A small network was trained on invented records. Each row is its activation on one of them, seen along a few directions.
Each row is followed by the record's values for the fields SUT, DAPIM, VELO, KOT, FADOB, MUDAB, TEKUF.
A field that a record lacks is left out.
The largest differences between rows may come from other fields.
Strong random noise was added to every row along 13 fixed directions; ignore it. To show where, here is one row again and again, with new noise each time:
[  86  342   63  -42  139 -292 -224 -165   -2   38  134  -96 -332  248
 -190 -126  240  -25   43  -42 -411 -173  246   63 -159  -63 -309 -183
 -229  360  251  -36 -181]
[ 137  206   10  249  204 -323 -141 -173  375  129  162   65 -361 -219
   89 -166  264 -312   46   33   65   -9 -167 -165   19 -134  115  129
  -63   15    7  105  139]
[ -56 -175   38  134  -59   43   44 -121  109   73   53 -103  -62  -96
  109    3 -162 -317  280  194  306  287 -395  -19   23  137  236  -51
  153 -104 -222   34  197]
[  45  423  323 -111   36  282 -108    6  116  401 -305  -46 -377 -550
   85  411  207  -60   57 -168  542 -551  181 -136   16 -201  560  258
  -93  246   82   70  130]
[ 140 -209  217  -17  150   53   35   75 -400 -360   59  114  152  127
   75  119 -806  685   12  464  -74  268 -196  -77 -120   89   -6  117
   46   36  272   22  171]
[ -84   48  181  -30  124  -20  160  293    9  -68  -30  501   15 -233
   56  256  362  -73 -121 -395  337 -269   95  -78  108 -145  222   62
   26   45  109  156 -182]
[ -75  186 -204  -57  159  109  -55  -65 -418  -31 -192  254  138  230
  -63  -31 -512  226 -146  282 -571   -4  432    9 -152  368 -275 -249
  325  105  185  -51  122]
[ -91  110 -336   26   17  188   89  172  -26  188 -355  186  236 -202
  198 -131  -21 -137 -311    1 -187  -11  392  -28  141  377  -40 -131
  427 -244 -152 -131   50]
[ -18 -255  260 -159 -195  -20   -8   -1  -10   21  -99 -430 -149  185
   81   50  214 -200  305  182  257  273 -182  281   17    4  -36 -327
 -233  273  112 -127   66]
[ 146 -499  111   94  -24 -146  315  272  320  111  251 -281   -2  232
  165   69 -299   65  175  387 -321  315   26 -260 -251  525  287  -55
  304  110 -514 -261 -256]
[ -19  101   87  202 -161  -93  254  -26 -334 -147  400   30  170  488
 -237 -128 -242  274  275 -113 -472   69    2   11 -120  536  253 -101
  206   34 -207   95 -220]
[ 393 -323  446  184  -24 -110  -78  -62  376   99   16 -395 -288 -233
   47   -5  234   38  121   81  815  210 -236  -81  -45 -168   11  174
 -550   23 -191 -189   -9]
[-441  284 -210 -588 -149  502 -179   44  157  264  -73 -506    7 -137
  -43  278  -50   -2  140 -164 -204 -414   73  142 -138    0  152   -3
  163  151 -210 -301 -443]
[ 389  555  332  137 -272 -257   88  167 -497  303 -154 -440 -376  128
   87 -269  206 -355  110 -116 -461  -37  258  135  303  242   -2 -385
  117  180  299  135  -93]
[-235  -98 -207  301  251  251   57 -261  184 -298  265  489  197  278
 -493  175 -118  154   53 -141  455 -241  269 -108 -259  528   71 -116
 -122 -333 -538    6 -152]

[-228   86 -330 -561  -23  284 -388 -107  273  253 -242 -231  106 -617
  178   58  -79   35 -256 -165  -71  -60 -255   14  -41 -634 -421  387
   97   27  -61 -391 -300]  FADOB=rap, MUDAB=vagag
[-291   13 -274 -138  110  248    6   21  162 -214 -299   -4  142  144
   78  135   64  161 -118  305  -38 -124  337  212   85  268  165 -255
  -66  -74  105  -10  304]  SUT=mude, DAPIM=fari, VELO=buke, KOT=geru, FADOB=lenu, MUDAB=lilis, TEKUF=pudeb
[ -92   -3  114  -88   70  -47   61    0   37 -388  232   88  -61  141
  -85  157  175   49  117  -87  133  -70 -194   65   95 -146  146  -33
 -219   32  235  180  -77]  SUT=sabe, DAPIM=repus, VELO=buke, KOT=geru, FADOB=rap, MUDAB=vagag
[-148 -136    6  -56  137  422 -166 -278 -398  427 -440  416   95 -231
 -284  215 -521 -125  -26  165  392  -37  355  -77 -359   -4 -494 -147
  184  160   11  -15  373]  SUT=mude, DAPIM=fari, VELO=buke, KOT=geru, FADOB=lenu, MUDAB=lilis, TEKUF=suge
[ -20    7   66  -26  -40   -2  -85    3  149 -264  132   53  -47 -200
  -45  117  229 -190  -11 -399  522  -50 -328   76  194 -336  -76   55
 -261 -251 -108   36 -327]  FADOB=lenu, MUDAB=vagag
[  38  267  246  -49 -424  394  -33 -164 -350  413 -208 -107  206 -633
   81   63 -265  205  201 -414  381   22 -418  -41   26 -270  517  642
  183   69 -207   39  153]  SUT=mude, DAPIM=fari, VELO=buke, KOT=geru, FADOB=lenu, MUDAB=vagag
[ 108 -289  -26  193   78 -192  -55    6  152 -200 -168   93    7   56
  105 -280  449  -22 -221  174  404  282   79  209  173  -49 -220 -146
 -410  -81  214    1  321]  SUT=mude, DAPIM=fari, VELO=buke, KOT=geru, FADOB=lenu, MUDAB=lilis, TEKUF=pudeb
[-199  106 -259 -126  245  207 -138   33 -132 -351 -316  -21 -151  228
   33  215 -131 -339  -21  412  238 -121  240  319  271  135 -326 -684
 -110 -279  438   98  244]  FADOB=rap, MUDAB=lilis, TEKUF=suge
[ 442    5  156  193  -42 -243   12   87  200  347  180 -363 -199 -326
   49 -191 -151   16 -107  -38 -266   75  -83 -368  -43  -79  -46  314
   92  -33 -303  -65 -348]  SUT=mude, DAPIM=fari, VELO=buke, KOT=geru, FADOB=lenu, MUDAB=lilis
[ 288   24  190  -39 -279 -190  -39   72 -216  -49   17 -341   96  -76
   93 -311  112   25  -25 -276   37  383 -465  170  279 -372 -298   94
 -178  -49  120 -120 -231]  SUT=mude, DAPIM=repus, VELO=kugo, KOT=vazik, FADOB=rap, MUDAB=vagag
[-115  157 -432  134 -127  382   26 -253  339  440 -156 -191   87 -369
   48 -131 -121 -341  -62  -97  111 -104   73 -222   50  374  232  123
  375 -369 -769 -151   27]  SUT=mude, DAPIM=fari, VELO=buke, KOT=geru, FADOB=rap, MUDAB=vagag
[ -18  214 -102 -166 -155  103  -77  -57 -206  150 -234 -262  -82   11
  -58  -49   94 -118   16  -24 -231 -119   85  100  167   93 -139 -188
   17   -4   99   73   26]  SUT=mude, DAPIM=fari, VELO=buke, KOT=geru, FADOB=rap, MUDAB=vagag
[-617   13 -112 -561 -113  142 -121   76  -66  297  169  -46   99 -200
  111  223 -211 -356  358 -105 -443   27 -501   83 -233 -507   49  114
  502  373   71  -69 -259]  FADOB=lenu, MUDAB=lilis, TEKUF=pudeb
[   9 -135 -150 -278  217  127  -53  150   -8 -294   99 -151   65   71
  -59  205 -599  158 -237  247 -165   -7   15 -116  -28  -11 -434 -123
   38 -300    6  -88 -355]  SUT=sabe, DAPIM=repus, VELO=fizev, KOT=geru, FADOB=lenu, MUDAB=vagag, TEKUF=suge
[ 289 -139  316  125  209   -1  206  395 -273    3   -2  371   24 -210
   -5  319 -495  318 -171   17   72 -153  175 -408  -80   54  195  267
  178   49   66  141 -103]  SUT=mude, DAPIM=fari, VELO=buke, KOT=geru, FADOB=lenu, MUDAB=lilis
[-107 -125  -31  -52 -204   90  174  134 -591 -141   46  219  530   63
  -87 -203 -351  108    2 -288 -113  311 -179  140  -72    6 -354  -85
  317 -187  -78   26 -314]  SUT=mude, DAPIM=fari, VELO=buke, KOT=geru, FADOB=lenu, MUDAB=vagag, TEKUF=suge
[  29   60  201 -143 -335  -44  202  208 -143   71   85 -364  -21 -122
  104   62   65  -17  173 -296  -97  -27 -413    1  164 -124  258  101
  107   21 -101   87 -290]  SUT=mude, DAPIM=repus, VELO=kugo, KOT=vazik, FADOB=rap, MUDAB=vagag, TEKUF=pudeb
[-245 -222   96 -369  160   31 -225  -99  198  115  156 -151 -256    0
   38  254 -207  -62  305  359  -52   88 -298   13 -417 -482   72   52
  -71  575  237 -140   66]  SUT=sabe, DAPIM=fari, VELO=buke, KOT=geru, FADOB=lenu, MUDAB=lilis, TEKUF=pudeb
[ -13 -104  -58  150  115  -78 -219 -508  196  221 -144  277  -82  -77
   -4  -92  112 -194   45  198  172  179   21   -7 -183 -142  -93   58
 -102  278   44  -27  557]  SUT=mude, DAPIM=repus, VELO=buke, KOT=geru, FADOB=lenu, MUDAB=lilis
[  33 -116   86 -209    4 -169  189  515   10 -176   42 -160 -154  273
   19  171  349 -261    2  -63 -183 -127  263   45  142  117  -86 -436
  -35   56   87  -47 -479]  SUT=sabe, DAPIM=repus, VELO=kugo, KOT=vazik, FADOB=rap, MUDAB=vagag
[ 272  408   14  368  252 -121  -74 -230  257  -32   65  233 -190   45
 -126  -98  335  393 -152  -28   75 -367  396 -171   37  206  363  225
 -342  -30  -15  140  329]  SUT=mude, DAPIM=fari, VELO=buke, KOT=geru, FADOB=rap, MUDAB=vagag
[  46 -414  272   -4 -205  207   73  153 -659  188 -492  163  337   -4
  -29  -21 -215  109  -17  127  267  401  179   79 -114   44 -402 -176
   84  206  226  -65  285]  SUT=mude, DAPIM=fari, VELO=buke, KOT=geru, FADOB=lenu, MUDAB=lilis, TEKUF=pudeb
[-118   76 -135  -51   48   25 -202 -463  129 -131  253    1  134  153
 -413 -133  120  561   59 -126   -8 -194   34  -52 -378  -35 -101  356
 -429    7 -113  -80    1]  SUT=sabe, DAPIM=repus, VELO=kugo, KOT=geru, FADOB=rap, MUDAB=vagag, TEKUF=suge
[-285   59  -33  185 -190    5  166 -218  -97  232  -59  530  176  -23
  -85 -126  358 -362  237 -322  188   54  -54   74  -15   50  351  -36
  208  151  -40  180  316]  SUT=sabe, DAPIM=fari, VELO=buke, KOT=geru, FADOB=rap, MUDAB=lilis, TEKUF=pudeb
[-305 -182 -115 -299  239 -118  -85   24  -35 -136 -242  337  -16  304
  191  169  151   64  -40  525 -270   86  205  212 -115 -105  -30 -234
  -20  455  600    6  532]  FADOB=rap, MUDAB=vagag, TEKUF=pudeb
[ 113  173  172  205  123 -243  228  223 -180  -33  463  273 -154  283
 -198  161 -217 -111  121 -142 -371 -205  161 -233 -150  220  212  -49
  266   47 -150  209 -413]  FADOB=lenu, MUDAB=vagag, TEKUF=suge
[-206 -109 -165 -393    4  167  -79  -94   21 -134 -149 -180  228  314
 -103   35  -19  641 -154  159 -388  -75  362  158 -166   91 -336  -20
 -219  282  112 -243  -24]  SUT=mude, DAPIM=repus, VELO=buke, KOT=geru, FADOB=rap, MUDAB=vagag, TEKUF=suge
[-122  212 -101   62   60   94 -136 -228 -221  176 -275  389   98 -260
  -27 -136   51  119  -99  -57   26  -88   60   64  -67 -149   56  253
  105  140  248   81  447]  SUT=mude, DAPIM=fari, VELO=buke, KOT=geru, FADOB=rap, MUDAB=lilis, TEKUF=pudeb
[ 207  -82  -98  347  109   84 -463 -794  -12  -25  -40   -4   66  -71
 -490 -407 -275   75   -5  -72  742  356 -157   93 -200 -147 -758  100
 -545 -353 -354 -215  134]  SUT=mude, DAPIM=fari, VELO=buke, KOT=geru, FADOB=rap, MUDAB=lilis, TEKUF=pudeb
[-347  -94 -275 -347 -214  529  147  258   88 -222   48 -488  223   74
   66  261 -327  -95  105  104  176  -82 -213   91  287  364  289 -192
  186 -496 -341  -68 -260]  SUT=sabe, DAPIM=repus, VELO=kugo, KOT=vazik, FADOB=lenu, MUDAB=vagag, TEKUF=pudeb
[ 299  -68  167  -65   57 -298 -122  162  340   92  113 -332 -323 -283
  217  -44   94  123  -77  175 -147   51 -248 -226   -6 -261  -20  267
 -174  102   85  -17  -46]  SUT=mude, DAPIM=fari, VELO=buke, KOT=geru, FADOB=lenu, MUDAB=vagag
[ 169  162  346  203   89 -157   31  127   22   36  315 -106 -408   48
  -60  155  -92 -267  270   -2  131 -127 -142  -72  -92  -21  373  -45
   -6   57  -47  176 -223]  SUT=mude, DAPIM=fari, VELO=buke, KOT=geru, FADOB=lenu, MUDAB=vagag, TEKUF=pudeb
[ 127 -233   75 -114 -360 -284   91   10  245  109  -70 -246  100   50
   38 -272  729  146 -191 -282 -179  188   53   86   83  -56 -233   65
 -262  241  -60 -205 -147]  SUT=mude, DAPIM=repus, VELO=fizev, KOT=geru, FADOB=rap, MUDAB=vagag
[-177 -127   -4   81 -237 -357  133 -405 -232 -118  203  111  225  523
  -15 -347  272  252  341  158 -452  430 -257  301 -118  125  261  -37
  -96  495  206  185  565]  SUT=mude, DAPIM=fari, VELO=buke, KOT=geru, FADOB=lenu, MUDAB=vagag, TEKUF=suge
[ 130   78 -219    3   32  -73  -47   81   82  405 -297  270  154 -508
  164 -184   12 -152 -438 -266 -264   36  372 -178  -72 -134 -355  218
  370  -43 -227 -271 -184]  FADOB=lenu, MUDAB=lilis, TEKUF=suge
[ 336 -120  268  -43 -193   66  168  142   84  323  181 -463 -165   93
 -152  263 -384   13   93  -77 -257  -73  240 -293 -279  271    0   27
  152  202 -661 -339 -753]  FADOB=lenu, MUDAB=vagag
[-172  -68 -119 -181  -89  218   12 -139   62  111 -169 -182   16   78
   36  257 -152  -76   95  154  -89   35  -16   40 -103  144  159 -155
  114  194 -139 -113   94]  SUT=mude, DAPIM=fari, VELO=buke, KOT=geru, FADOB=rap, MUDAB=vagag
[   6  218   -1  -54 -210  249  -83 -270 -198  620 -361 -310 -107   -3
 -153  -54 -145  124  164  144 -298 -182  481  -20 -332  311  -30  -78
  128  402  -57 -126  325]  SUT=mude, DAPIM=fari, VELO=buke, KOT=geru, FADOB=rap, MUDAB=lilis, TEKUF=suge
[ -65 -387  -30 -135  209  -92  -16   44 -127 -247  172  242   67   23
   76  220 -646   46  100  258 -156  329 -489 -210 -181 -261 -210   49
  223  104  179   83  -46]  SUT=mude, DAPIM=fari, VELO=buke, KOT=geru, FADOB=rap, MUDAB=lilis
[ -23  -60 -128  212 -296  127   28 -207  -76 -135  -56 -158  358  161
  -55 -396  181  286   31 -125  202  314  -94  347   94  229  -24   26
 -228 -261 -206 -235  155]  FADOB=rap, MUDAB=vagag, TEKUF=pudeb
[ 355  105  242  478   19 -109   41   50   35  269   22  -93 -320   -8
  -28  -96   -3 -292  117   77  195   -1  245 -142  -36  226  157  -93
  -35 -109 -194  -24   26]  FADOB=lenu, MUDAB=lilis, TEKUF=pudeb
[-143  423 -377 -109  140  179 -158   20  214 -193  151 -226   -9 -180
  -68  -15  -48  107  -93 -115  -71 -374 -154  -34  244  -34   83  209
  -42 -430   16  133 -148]  SUT=mude, DAPIM=fari, VELO=buke, KOT=geru, FADOB=rap, MUDAB=vagag, TEKUF=suge

Here are new rows. What are their fields?
[  58   25    2   21   17  100   46 -143   -8  338 -191  150  112 -267
   61  -68 -104  129  -35    5   18   55   94 -131 -200    9  200  296
  154  151  -66 -135  278]  SUT=sabe, DAPIM=fari, VELO=buke, KOT=geru, FADOB=rap, MUDAB=vagag, TEKUF=suge
[-301  -96 -192 -170  149  278  -80 -117  153 -129   49  -29   -2  416
 -198  379 -288  -52  197  303  -43 -158  360  116 -339  389   56 -365
   37  162 -292 -272 -132]  FADOB=lenu, MUDAB=vagag
[ -34 -423 -177   26   30  266 -129  -65  186 -104  -57 -318  284  180
  -64 -140 -261  623 -115  463  198  211  184   64 -252  324 -204   -8
 -263 -199 -189 -391  112]  SUT=mude, DAPIM=fari, VELO=buke, KOT=geru, FADOB=rap, MUDAB=lilis, TEKUF=pudeb
[-102 -142 -105  129   98 -213  -10 -326  371   32  334  350  148  196
 -369 -131  491  316 -133 -436    8 -151  229 -177 -399  -20 -212  319
 -296  177 -383 -109 -153]  SUT=mude, DAPIM=repus, VELO=fizev, KOT=geru, FADOB=rap, MUDAB=vagag, TEKUF=suge
[-509 -590   -6  -36  -16   -4  221 -123   79  -32  336  476  232  283
  -65  286 -284 -207  495  163   48  356 -437  -93 -400   85  383   25
  407  237 -363   76  103]  FADOB=rap, MUDAB=vagag, TEKUF=pudeb
[ 114  129   71  -56 -203  247  -58   64   -2  281 -362 -386  -23  -18
  -59  -54  531   18 -101 -283  275 -315  570  188   72  169  -95 -203
 -379   42  -61 -229 -106]  SUT=mude, DAPIM=fari, VELO=buke, KOT=geru, FADOB=lenu, MUDAB=lilis
[-245 -191 -129  150 -256  354  225 -129  -98  -80 -224  286  471 -112
  142  -45   75  274   29  -59  454  190 -112  123  142  310  487  149
  122 -163 -194   68  486]  SUT=mude, DAPIM=fari, VELO=buke, KOT=geru, FADOB=rap, MUDAB=vagag
[ -50  132 -106 -102   57  151  -73 -136  361 -204  222 -383 -161   72
   95  192 -283  359  194  371  -89 -148 -235    9  -37   69  562  245
  -71  -27  -68  -56  148]  FADOB=rap, MUDAB=vagag, TEKUF=suge
[ -49 -130 -170 -154  -36  208 -102   65  105  -58   57 -334  120 -176
    2  -31 -335  -96    7   34  150  131 -427  -50   82 -171 -340   44
   57 -346 -238 -132 -355]  SUT=mude, DAPIM=fari, VELO=buke, KOT=geru, FADOB=rap, MUDAB=vagag, TEKUF=pudeb
[  18 -179   88 -154  107  135    9  272  331   94 -138 -221 -183 -194
  179  283  152  -90  -21  189  354 -149   97  -78   -9   -3  167 -112
  -64   10  -17 -115  -34]  SUT=mude, DAPIM=fari, VELO=buke, KOT=geru, FADOB=rap, MUDAB=vagag
[-202  190  -87 -181  288   23 -334 -259 -375 -189  -87  205 -122  463
 -260  108 -296  250   56  393 -364 -156  347  181 -270  -25 -363 -292
 -164  302  560   57  277]  FADOB=rap, MUDAB=lilis, TEKUF=pudeb
[-307  120 -115 -290   23 -366  -46  115  429   58  242   93 -143 -104
  276   44  653 -287  111 -187 -472 -110 -212   89   -3 -441  344  138
  123  447  205   27  -91]  FADOB=lenu, MUDAB=lilis
[-445   74  -44 -517 -248  253   38  -41 -113   22  118 -180  136  284
 -136  380 -150  213  286 -135 -496 -262   21  180 -241   48  329    0
  215  477  -57 -141 -336]  FADOB=rap, MUDAB=lilis
[-254  121 -429   74  220   46   70   66  233 -469  413  255  141  131
  -79   54  -82 -158  -64 -108 -117 -164 -159    7  184  158   89  -80
  173 -488 -219  111 -284]  FADOB=lenu, MUDAB=vagag
[ 154  281   57   56  126  141 -151 -127  200  172 -219 -311 -325 -154
  -11  173   55   49   -5  208  272 -347  320  -16    2   46  123    6
 -286   17   69  -72  212]  FADOB=rap, MUDAB=lilis, TEKUF=suge
[-248 -331  260   -6 -608  284  202 -415 -116 -114   78 -211  405  126
 -132   -7  134  519  506 -157  480  328 -657  247  -23   86  728  362
 -222  162 -153  114  429]  SUT=mude, DAPIM=repus, VELO=buke, KOT=geru, FADOB=rap, MUDAB=lilis
[ 119  311 -145  236  100   -4 -272 -472 -389  -23 -322  293  -34  143
 -141 -294 -157  -58 -134  211   11  122  306  245  -16  107 -414 -224
 -135    2  248   -6  540]  FADOB=lenu, MUDAB=vagag, TEKUF=pudeb
[  34  -46    9 -453 -223  287  197  627  214  -81 -326 -350  234 -296
  355  212  347  659 -376 -157   -2 -303  251   10  279  -88  399  300
 -145   -1  149 -255 -289]  SUT=sabe, DAPIM=fari, VELO=buke, KOT=geru, FADOB=rap, MUDAB=lilis
[  14 -240 -127  -42  -96  103  -19   90  -34   -7 -153 -113  313  -83
  109 -143 -198  369 -155  152 -149  244   36   12  -85  125  -86  118
   78  -61 -131 -216   38]  SUT=mude, DAPIM=fari, VELO=buke, KOT=geru, FADOB=lenu, MUDAB=lilis
[-231  -50   17 -217 -146  108   42  145  129  -29  309 -285   93   66
  -41   99   19  332  214  -72  -95 -141 -245  -40 -104   37  264  190
  -15   40 -131  -12 -267]  SUT=mude, DAPIM=fari, VELO=buke, KOT=geru, FADOB=rap, MUDAB=vagag, TEKUF=pudeb
[  11  200  122  -41  -82  -27   -8   -6 -491   11   53  153  136   88
  -56  -21 -250  368   32 -127 -370    7   62   39 -145  -89  -37  145
  149  212  250   39  -88]  FADOB=rap, MUDAB=lilis, TEKUF=suge
